Here are a small network's activations along a few directions, averaged over the inputs that share one value of a field.
Values that are neighbours, or in one group, have similar rows; names and order tell nothing.
Random noise pushes rows far along 9 fixed directions. That doesn't count. These rows show it; they differ only by the noise:
[-124 -647  146    6  214  295   58  297   83   92 -286  -40  116   -1
  502 -402   36   55 -215]
[ 113  -23 -301   28   82 -238  230  125  130 -261   72  -51 -368  -26
  -90  -71  -85 -176  130]
[ 268 -362 -390  190  119 -214  357  362  -86  -18  228 -189 -450  212
 -209   76  201 -339  -20]
[-125 -308  106  207  -51  149  -26  -26  -98   93 -114 -225  228  235
 -124 -534   45  -18 -301]
[ -49   40  -83  -59   73   -5  153  187  135 -233   37    8  -17 -139
  167   30 -155    7  107]
[ 124  -80  110  -38 -260   -2  -13  -89   46  163 -142  137 -314  -20
  133 -211   77  -43   -6]
[  82 -125  229  266   49 -212  462 -373  148  137  144 -134 -370  598
  152   33   78 -105   16]
[ 270  -35  112  -57    0 -163  191   78 -198   15   31  188 -515  -31
  206  466  252 -188  269]
[-265  240 -163 -364  275   93 -124   76 -117 -134    9  220 -261 -303
 -431 -451  -68 -400  162]
[-107   -6   51 -133  323   18  520  -32  275  245  350   91 -493  322
  158   62   22 -297  125]
[ -33 -173  -68 -139   17  184  154  316  133  156   81   15  -74  -89
  151 -134   28  -64  -83]


ZON, 25 values:
lel: [ 235 -230  -54  249 -140 -129 -272 -133 -175  117 -226 -117   37  168
 -293 -167  268  -65 -154]
guk: [-156  173  354   76   28  -22  165 -483 -129  164  -19 -162   25  373
 -171 -137   99   11 -107]
mifo: [ -24  136  196 -285  186  143 -319   68 -202 -186 -191   14  294 -433
 -197  -12  126  195   54]
lon: [  12 -148    5  189  104   96 -369   -1 -355 -177 -211  104  -48  162
 -177 -163  121 -150   30]
nupi: [ -91  127   96  246 -572  188 -493 -228 -126  -79 -272  185  316  -49
  216 -248 -345  295 -164]
visit: [ 232  164  174 -112 -295   30  123  -46   34  185    3  -77  -13  -46
   31  290  290  197  -12]
riz: [ 277 -191 -169   24  121 -215  361   51  359  -87  185 -319 -123   35
  110  154  -33  251 -142]
bepor: [ 207 -230 -114  -80 -339   28 -259   50  -86  136 -199  223 -309 -218
  134 -110  -42   79  -54]
zudoz: [-155   77   86  -69  157 -170   28  -96  -50  -29  -55 -330  394 -243
 -391 -216  140   56  -85]
borur: [ 123 -224    1   58  -90   39   82   44  181   54 -113  146 -166  153
  246   78  -58  132   16]
vegu: [  29 -231 -287  -70  297 -264   34   76   78  -74   11   27 -278 -181
   43 -157   14 -198   67]
favu: [ -53 -236   15  395 -120  194  -41  262  -29  -55  -86 -107  746  129
  244  244 -102  257 -158]
pegul: [ -46  106    5  115   51 -336   36 -243 -180 -201  -17 -276  163  149
 -470   38  -53  -34    8]
fopos: [ -25 -583 -243  -63  451  177  143  449  209  255  165 -299  197   -2
  178 -167  141  -84 -295]
pab: [  27 -111 -128  -32  112  231   66  230  116  327  140  -41   18  160
   93   71  183  -55 -144]
vinog: [ 114  179  -93 -282   -8 -205 -131   40  226 -294 -325  155  -26 -481
   42   85 -169  217  208]
bupel: [-170 -163  197   33  -38   71 -104 -224  132  243  -83  -34  242  109
  205 -259 -186  202 -149]
fot: [ -26 -126  162  282  115  197  236  102 -543  373  508 -145  237  448
  -47  672  369 -276 -130]
kina: [  26  263 -270 -176  154 -257 -178  -41  204 -420 -151  155 -129 -218
  -90   73 -275   65  177]
mus: [ 321 -404 -209   93 -104 -103  101  370  240    1 -270 -175  -47 -121
  377   16  173  177 -108]
tivak: [ 152  178  119  190 -126  -63 -194 -200 -329  -26   -5  113 -119   71
   98  527  159  -73  137]
kal: [-143  158 -276 -152  -11   16   30  200  -24   38  127   32  -56 -155
 -139  138   67 -149   73]
nure: [-296  -84 -208   -7  451  136  -63  212   93    1  345  312 -171  207
   38  127 -285 -323  200]
lig: [ -37  381  243 -163 -108  291    6 -239    8  383  406  215  -51  122
  -60   78   49  -91  -11]
sok: [-304  -50 -125   68  227   79  -42   89    5 -251  -44   36  189   37
 -101 -254 -356   38   49]
A value of ZON combines one of 5 hidden first parts with one of 5 second parts; all combinations occur once.
- Changing only the second part turns lon into lel. lig has the same second part as lon; what does that change turn lig into? => fopos
- Changing only the second part turns tivak into riz. mus has the same second part as tivak; what does that change turn mus into? => borur
- Changing only the second part turns favu into vinog. vegu has the same second part as favu; what does that change turn vegu into? => bupel
- Changing only the second part turns fot into bepor. kal has the same second part as fot; what does that change turn kal into? => sok
